A small network was shown many inputs. Here are its activations along a few directions, one row for each input.
In each table, some parts of the input vary, and every possible input appears once, in random order.
A made-up example of a description, with smaller parts first: one of 5 places around a ring, together with either a single point or (one of 2 separate values, together with one of 4 places along a line) or one of 11 places around a ring.
Shared parts are said once, and a part with two or three values counts as separate values.
In the rows, zero is written as 128.

Other details of the inputs shift rows strongly along three fixed directions, in all tables alike. That doesn't count.

A family of inputs:
row 1: [112 160  36 101 116 100 147 111 137 141 168]
row 2: [137  53 177  98 120 108  97 110 106 144 128]
row 3: [115 100 141 136 142  88 114 114  89 116 121]
row 4: [104 157  72 126 147 107 179 151 112 112 152]
row 5: [141 123 188  91 106 151 103 129 147 166 124]
row 6: [112  69 153 132 122  89 117 112  85 133 105]
row 7: [109 108 120 112 104 106 134 153 109 154 159]
row 8: [114 155  93 148 104 146 145 107 187  82 133]
row 9: [186 119 146 127 126 157  71 180 150 170 100]
row 10: [107  63 149 123 141 115  89 151 111 118 142]
row 11: [139 208  94 106 125 151 118  82 177 173 111]
row 12: [109  84 115 177 119 117 177 119  94  72 119]
row 13: [143  97 203 144 138 128 117 141 138 127 137]
row 14: [168 157  95  82  94  84 112 147  88 134 116]
row 15: [145 140 140 126 162 185  94 128 135 177 124]
row 16: [106  97 144 126 128 111 120 161 100 128 164]
row 17: [143 152  98  84 133  75 121  91 101 140 169]
row 18: [100 146 132 178 138 148 122 124 165  77 103]
row 19: [107 122 125 106 110 108 170 135  96 103 120]
row 20: [141  88 195 146 120 148 126 134 162 138 120]
row 21: [185 154 103 156 115 119 133 148 153 114 114]
row 22: [114 129 126 177 117 180 149 120 154  85  99]
row 23: [109 152 145 166 124 156 145 146 178  77 141]
row 24: [145 128 181 100 136 153  68 115 158 139 121]
row 25: [135 153  97 148 140 190 133 123 160 161 118]
row 26: [101 125  98 147 143 110 115 135 111 121 134]
row 27: [154 161 112  77 127  97 165 102 103 176 138]
row 28: [125 155 117  91 128 112 122 108  67 131 128]
row 29: [104 132 153 165 138 152 160 153 153  64 110]
row 30: [172 154 150 115 154 151 109  90 114 167 124]
row 31: [135 171 101 122 143 170 151 135 174 168 126]
row 32: [ 92  91 102 132 120 105 121 132  98 137 122]
row 33: [114 121 127 160 146 107 179 138 111  77 132]
Each input here is: one of 3 separate values, together with either a single point or (one of 2 separate values, together with one of 5 places around a ring).
- Which other rows agree with row 22 in the choice among 3 separate values? List them by row number. => row 5, row 8, row 11, row 14, row 18, row 19, row 23, row 24, row 28, row 29
- Which other rows does row 33 become when the place on the ring of 5 takes its other values? List them by row number. => row 3, row 13, row 17, row 30
- Which other rows does row 31 become when the choice among 2 separate values takes its other values? List them by row number. => row 4

A family of inputs:
row 34: [ 40  72 119 145 134 102 167 116  48  90 165]
row 35: [116 197  64  91 120 104 160 146 116 145 156]
row 36: [120 119 121 185 124 132 121 154 152 114 125]
row 37: [138 102 174 173 110 160 118 112 166  97 112]
row 38: [145 202  80  85 120 126  96 124 127 184 141]
row 39: [153 136 157 146 124 166 130 102 198 118 118]
row 40: [132 118 174 161 120 167 104 122 162  80 112]
row 41: [151 155 107  98 120 135 149 101 104 139 119]
row 42: [119 144 128 207 125 147 145 123 178  37 133]
row 43: [ 85  88 100 154 111  69 128 171  65  79 144]
row 44: [144  49 164 126 128 145 110 161  97 151 112]
row 45: [114 165  10 140 115 114 178 136 131  98 144]
row 46: [129 108 136 150 129 168  97 152 176 145  86]
row 47: [158 182 125  69 122 155 114 134 156 220 128]
row 48: [ 79  98 120 165 171 169 135  97 148 111 130]
row 49: [122 117 163 152 132 123 141 137  95  89 126]
row 50: [ 95 113 123 124 102  77 132 127  58  79 121]
row 51: [146 149 146 166 148 180 117 162 170 137 131]
row 52: [111 122 106 213 119 170 174 165 175  83 128]
row 53: [119  68 183 100 130 126  95 175 120 130 119]
row 54: [128 119  90  78  88  92 110 130  79 150 158]
row 55: [ 71 171  30 153 154 134 196  83 120 100 175]
row 56: [154  77 212  72 101 128  64 106  86 166 109]
row 57: [185 199 153  91 141 142 117  89 128 207 133]
row 58: [102  91  77 115 110  64 137 146  73 134 128]
row 59: [177 208 102  82 150 130 130  91 112 168 138]
row 60: [117 205  39 129 118 121 173 144 118 117 166]
row 61: [130  79 169 108 106 137  71 153 107 168 104]
row 62: [155  95 163 105 127 131 128 111  87 149 108]
row 63: [120 123 144 176 110 136 136 115 146  99 103]
row 64: [ 78 100 139 133 138 143 108  87 120 129 161]
row 65: [137 109 187 163 141 141 139 129 181 101 111]
row 66: [121 153  92 165 133  96 156 108 136 100 113]
row 67: [142 116 137  38  99  74 114  95  65 152 141]
row 68: [166 141 143 140 142 162 103 135 205 157 141]
row 69: [168 144 154 166 154 174 138 112 167 127 106]
row 70: [162 202  61 109 150 139 134 130 137 161 153]
row 71: [118  74 117 113 132 111 111 163  79 109 121]
row 72: [152 138 138 147 137 183 127 108 178 119  88]
row 73: [110  67 138 111 111  89 137 161 106 126 136]
row 74: [104 119 134 173 138 135 151 181 151  90 130]
row 75: [169 198 109  93 150 158 113  90 155 157 109]
row 76: [127  83 189 123 144 108  87 130  96 124  88]
row 77: [150 150 162 164 127 182 144 114 170 133 109]
row 78: [132 128 186 138 122 170 137 129 164 127  90]
row 79: [157 219 108  93 130 111 107  87 123 173 134]
row 80: [116 163  26 143 103  96 184 129 154  93 175]
row 81: [102 127 125 172 133 134 139 129 146  64  89]
row 82: [122 141 119 190 138 176 169 133 159  48 105]
row 83: [135  95 144 122 125 105 124 158  75 153 146]
row 84: [143 143 145 163 134 160 123 105 188 136  81]
row 85: [111 108  91 114  95  75 125 141  71 146 142]
row 86: [ 80  92  82 147  98  69 191 169  82  86 148]
row 87: [174 176 130  76 146 127 106 125 171 215 147]
row 88: [173 189 101 114 129 141  97 113 169 188 158]
row 89: [104 146 136 177 130 149 169 136 190  44 114]
row 90: [117 183 114  87 160 165 112  60 179 189 169]
row 91: [ 71 156  76 135 158 130 139  78 140 143 139]
row 92: [103 115  83  96 120  77 113 152  71 129 125]
row 93: [140  96 229  63 130 124  89 133  81 170  98]
row 94: [122 210  67 121 132  84 184 107 145  90 158]
row 95: [138 140 145  53 116  91 121 113  32 158 139]
row 96: [133 121 145  35 105  69 129 106  68 161 132]
row 97: [127 112 185 164 124 157 151 132 168 112  96]
row 98: [ 32  65 120 126 138  79 168 115  80  84 165]
row 99: [136 123 161 114 125 136 115 117 142  99 124]
row 100: [108 129 100 198 116 164 132 159 185  53 137]
row 101: [116  77 125  87 120  63 110 157  66 112 163]
row 102: [135  83 123 159 137 128 138 162 107 116 131]
row 103: [ 85  99  75 148  94  96 180 168  68  77 151]
row 104: [139 158  65 134 149 122 133 141 133 123 141]
row 105: [154  81 222  78 115 141  91 123  72 176 101]
row 106: [168 161 195 121 147 156 119 113 169 182 108]
row 107: [136  76 176 148 152 131 110 134 108  91  98]
row 108: [134  68 188 148 127 114 121 124 130  91 125]
row 109: [157 152 161 111 133 168  90  99 169 172  76]
row 110: [172 201 131  93 143 138 112  89 173 152 145]
row 111: [163 132 151  98 124 177  85 134 189 175 127]
row 112: [129  58 165 138 139 111  85 160 110 152 101]
row 113: [133 100 100 162 133 148 136 148 154 120 114]
row 114: [ 67 126 122  77 144  97 145  95  70 170 163]
row 115: [144 183  89 124 151 135 101 135 164 165 121]
row 116: [147 142 137 163 135 170  91 146 186 124 138]
row 117: [142 116 145 103 128 146  91 149 151 137 138]
row 118: [118  93  81 101 108  97 152 154  55 123 142]
row 119: [115 151  88 137 135 104 155 158 152  99 156]
row 120: [122 196  62 120 112  87 199  95 149 108 152]
row 121: [154 161 122 120 117 102 125  90 120 137 150]
row 122: [145  56 183 122 132 127 109 119  99 131  91]
row 123: [128  71 188 127 132 116 113 172 107 156 123]
row 124: [141  98 175 107 124 162 100 157 174 163 111]
row 125: [132 108 128 185 146 130 153 121 143  76 108]
row 126: [123  88 123 138 131 144 127 172 100 101 124]
row 127: [133 116 179 189 129 147 115 122 157 105  99]
row 128: [155 219 123  78 141 112 138 102 128 175 140]
row 129: [ 52 108 127 187 144 156 133 104 147  98 135]
row 130: [127  55 160 155 105 137 100 155 128 118 131]
row 131: [146 172  34 118 140  94 151 123 119 149 156]
row 132: [132 129 133  59  93  77 107  98  47 168 122]
- What is each input in this table made of? => one of 9 places around a ring, together with either a single point or (one of 2 separate values, together with one of 5 places around a ring)
- The inputs of row 88 and row 68 match in every part but the place on the ring of 9. If row 37 is changed in the same way as row 88 into row 68, which row does it become? => row 39
- The inputs of row 38 and row 126 match in every part but the place on the ring of 9. If row 129 is changed in the same way as row 38 into row 126, which row does it become? => row 55
- The inputs of row 130 and row 52 match in every part but the place on the ring of 9. If row 116 is changed in the same way as row 130 into row 52, which row does it become? => row 51
- Which other rows does row 118 become when the choice among 2 separate values takes its other values? List them by row number. => row 41
- Which other rows agree with row 98 in the place on the ring of 9? List them by row number. => row 53, row 65, row 73, row 87, row 89, row 94, row 96, row 119, row 120, row 124
- Which other rows does row 46 become when the place on the ring of 5 takes its other values? List them by row number. => row 58, row 92, row 112, row 115
- Which other rows does row 125 become when the place on the ring of 9 takes its other values? List them by row number. => row 57, row 65, row 66, row 69, row 106, row 108, row 121, row 127
- Which other rows does row 106 become when the choice among 2 separate values takes its other values? List them by row number. => row 123

A family of inputs:
row 133: [141 105 143 140 135 124 129 165 131 129 144]
row 134: [122 169  47 214 138 194 161 137 235 101 107]
row 135: [142  69 190  96 109 122  89 157 132 168 137]
row 136: [ 83  78 130 179 124  74 193 136  86  24 144]
row 137: [ 83  80 102 173 105  84 171 194  99  27 138]
row 138: [152 223  99 162 141 166 129  81 225 121 114]
row 139: [155 100 197 128 130 166  63 168 151 161  94]
row 140: [ 57  53 202 164 165 162  96 125 141  98 139]
row 141: [171 129 128 103 141 145  79 129 129 202 116]
row 142: [134 144 144  63 117  78 106  99  63 156 127]
row 143: [172 158 170 104 130 174  77  74 191 176 111]
row 144: [128  82 221 180 150 192 126 133 155  94  86]
row 145: [139 112 159 133 125 128 112 165 158 142 127]
row 146: [146 136 144  54 137  84 126 103  53 143 137]
row 147: [139  63 125  92 128  71  89 156  50 141 129]
row 148: [168 118 163  97 139 142  99 143 124 207 138]
row 149: [ 41 154   5 164 140 102 175 145 139  78 204]
row 150: [153 143 162 171 155 176 102  99 189 114  95]
row 151: [132 179  54 109 121 131 137 129 124 176 134]
row 152: [142 135  95  69 125  96 130 145  57 170 149]
row 153: [122  78 202 109 134 137 121 109 107 161 109]
row 154: [102  50 141  91 114  83 130 164  53 159 133]
row 155: [129 191  48 193 132 147 160 156 175  78 140]
row 156: [117 182  71  84  95  72 155  81  78 122 161]
row 157: [125 144 107 189 138 206 157 160 215 110 107]
row 158: [158 199  77  94 107 136 111 126 154 175 151]
row 159: [100 124  69 141  91  95 173 160 119  69 161]
row 160: [145  70 193 174 145 185 102 188 168 100  99]
row 161: [125 177 107 175 138 156 158 102 145  99 118]
row 162: [127 112 190 157 121 165 134 110 191 107 124]
row 163: [116  79 177  67 101  86 123 114  57 118 136]
row 164: [ 80  68 100 188 123  83 179 121  74  24 123]
row 165: [156 159 186  76 138 137  97 105 137 170 107]
row 166: [146 144 163  86 138 154  97  87 111 195 100]
row 167: [ 99  50 193 165 131 114 154 133  90  81 117]
row 168: [114  79 178 159 134 124 122 132  92  77 103]
row 169: [120 140 157 136 125 112 144 116 147 108 127]
row 170: [155 200  61 106 130 136 130 131 121 180 144]
row 171: [150 155  86 124 111 138 104 125 184 147 135]
row 172: [142 207 103  90 142 159 153  80 152 173 120]
row 173: [130 167  39  91 108  59 129 129  92 141 152]
row 174: [119 175  50  86 124  80 155  63  82 153 140]
- What is each input in this table made of? => one of 2 separate values, together with either a single point or (one of 4 places along a line, together with one of 5 places along a line)
- The inputs of row 155 and row 168 match in every part but the choice among 2 separate values. If row 160 is changed in the same way as row 155 into row 168, which row does it become? => row 146
- Which other rows does row 142 become when the choice among 2 separate values takes its other values? List them by row number. => row 139
